A small network was shown many inputs. Here are its activations along a few directions, one row for each input.
Each table varies a few parts of the input and shows all the possible inputs, shuffled.
Descriptions start from the smaller parts, as in this example, which fits no table here: line(4) and (point or line(9) or (values(2) and ring(5))).
Shared parts are said once, and a part with two or three values counts as separate values.
In the rows, 128 means zero.

Other details of the inputs shift rows strongly along two fixed directions, in all tables alike. That doesn't count.

Table:
row 1: [ 84 147 103 131  88  69 132 126  92 157  73]
row 2: [208  95 197 133 193 185 150 119 178  80 180]
row 3: [173  85 172 138 157 140 147 128 135 104 120]
row 4: [ 92 123 124 170  82  39 160 127  79 146  64]
row 5: [141 109  92 152 116  93 185 138 133 153  98]
row 6: [155  97 101 110 153 175 148 137 156 118 147]
row 7: [110 155 116  90 138 182  64 132 134 127 158]
row 8: [187  99 174 138 155 107 173  93 122 124 119]
row 9: [172  98 178 149 150 122 168 107 129 100 134]
row 10: [ 25 210  69  99  91 172  25 151 141 134 203]
row 11: [214  82 181  92 202 196 137 116 168  96 141]
row 12: [ 81 177  95  70 146 198  37 131 143 117 190]
row 13: [195  99 166 130 164 119 167 119 148 127  97]
row 14: [ 64 155 113 160  58  86 116 141  87 140 114]
row 15: [ 68 155  46  77 136 204  79 151 161 113 197]
row 16: [105 128 128 177  85  47 157 142  97 150  72]
row 17: [100 142 123 158  70  62 141 120  79 165  86]
row 18: [129 149 126 131 122 109 118 126 123 151 109]
Description of these inputs: values(3) and (point or ring(5)).
- Changing only the values(3) part turns row 18 into row 12. The same change can be made to row 10. Which row results? => row 8
- Start at row 7 and move only the ring(5) part, one step at a time. The first step leads to row 17. Which rows follow, in order? => row 14, row 3, row 11

Table:
row 19: [212  97 168 142 163 101 183  99 130 144  85]
row 20: [  8 191  42  99  70 158  36 175 122 134 152]
row 21: [184 116 147 118 167 154 143 109 150 111 162]
row 22: [132 144 208 120 154 175  62 117 129  82 181]
row 23: [ 70 132  92 131 101 127 111 147 120 124 143]
row 24: [ 90 114 104 175  51  15 180 135  63 175  24]
row 25: [138 119 135 182  90  48 200 129 107 155  77]
row 26: [164  90 145 127 170 170 145 131 161  96 154]
row 27: [ 84 151  95 102 110 128  94 135 114 141 116]
row 28: [161 105 149 147 139 114 174 120 142 120 132]
row 29: [175 106 150  99 178 172 130 121 148 115 128]
row 30: [139 143 124  97 154 159 104 118 142 130 152]
row 31: [107 154 105 125 117 142 105 127 134 139 158]
- What is each input in this table made of? => point or (values(2) and ring(6))
- Start at row 24 and move only the ring(6) part, one step at a time. The first step leads to row 23. Which rows follow, in order? => row 28, row 21, row 30, row 27

Table:
row 32: [245  76 149  98 212 171 177 107 166 126 113]
row 33: [ 88 181 175 131  89 112  51 114  83 139 136]
row 34: [ 63 148 124 154  68  64 119 129  76 139  86]
row 35: [210  69 175 143 182 171 183 136 181  91 159]
row 36: [ 76 164  91 124  88  68 119 124  90 173  87]
row 37: [183  88 149 117 161 148 165 102 135 113 133]
row 38: [ 83 158  76 100 130 203  82 145 170 105 226]
row 39: [168  89 146 139 131 100 184 103 111 135  97]
row 40: [103 155  83  88 132 170  82 149 149 138 136]
row 41: [159 109 157 142 160 149 155 118 151  96 172]
row 42: [214  71 149 156 168 137 210 121 156 114 130]
row 43: [115 193 164 116 105 109  63 106  99 163 112]
row 44: [ 81 164 104 135  85  61 119 127  91 164  71]
row 45: [184 139 225 128 177 191  81 109 162  88 212]
row 46: [ 90 162  67  99 106 121 109 125 122 166 118]
row 47: [175  89 141 161 135 103 204 114 140 130 128]
row 48: [ 88 170  91  88 131 147  77 127 128 138 147]
row 49: [ 65 169 107 132 111 160  79 147 143  97 190]
row 50: [207  65 181 137 166 137 183 122 139 107 103]
row 51: [ 72 155 118 154  95 115 111 143 125 114 153]
row 52: [ 84 152  90 107 132 216  73 169 179  91 218]
row 53: [ 62 147 102 175  66  69 128 157 106 142 108]
row 54: [ 68 150 110 123  98 113  98 127  96 129 134]
row 55: [185 100 126 143 125  51 212  96 103 178  43]
row 56: [174  98 152 156 126  46 185 117 104 164  30]
row 57: [ 79 162 107 136  85  61 119 127  92 166  72]
row 58: [ 83 144 105  81 138 221  55 159 160  95 196]
row 59: [175  90 177 100 191 202 104 129 165  77 167]
row 60: [ 86 160  92 111 109 114  85 144 119 151 102]
row 61: [165 105 157 124 181 197 114 143 183  76 193]
row 62: [ 70 152 108 122  97 113  98 127  95 128 133]
row 63: [106 152  88  71 151 202  64 155 168 127 166]
row 64: [161 111 155 141 160 149 155 118 150  95 171]
row 65: [ 61 154 119 149  70  72 111 130  77 135  93]
row 66: [172  90 135 112 163 166 146 123 138 113 135]
row 67: [185 100 118 124 149 105 181 116 126 163  70]
row 68: [165  83 136 160 113  68 202 115  90 153  54]
row 69: [ 85 142  73 144  96 131 130 151 132 138 148]
row 70: [157  87 169 169 111  56 181 120  90 135  51]
- What is each input in this table made of? => values(3) and (point or (values(2) and ring(6)))
- Changing only the values(3) part turns row 40 into row 52. The same change can be made to row 48. Which row results? => row 64
- Which other rows does row 41 become when the values(3) part takes its other values? List them by row number. => row 36, row 54
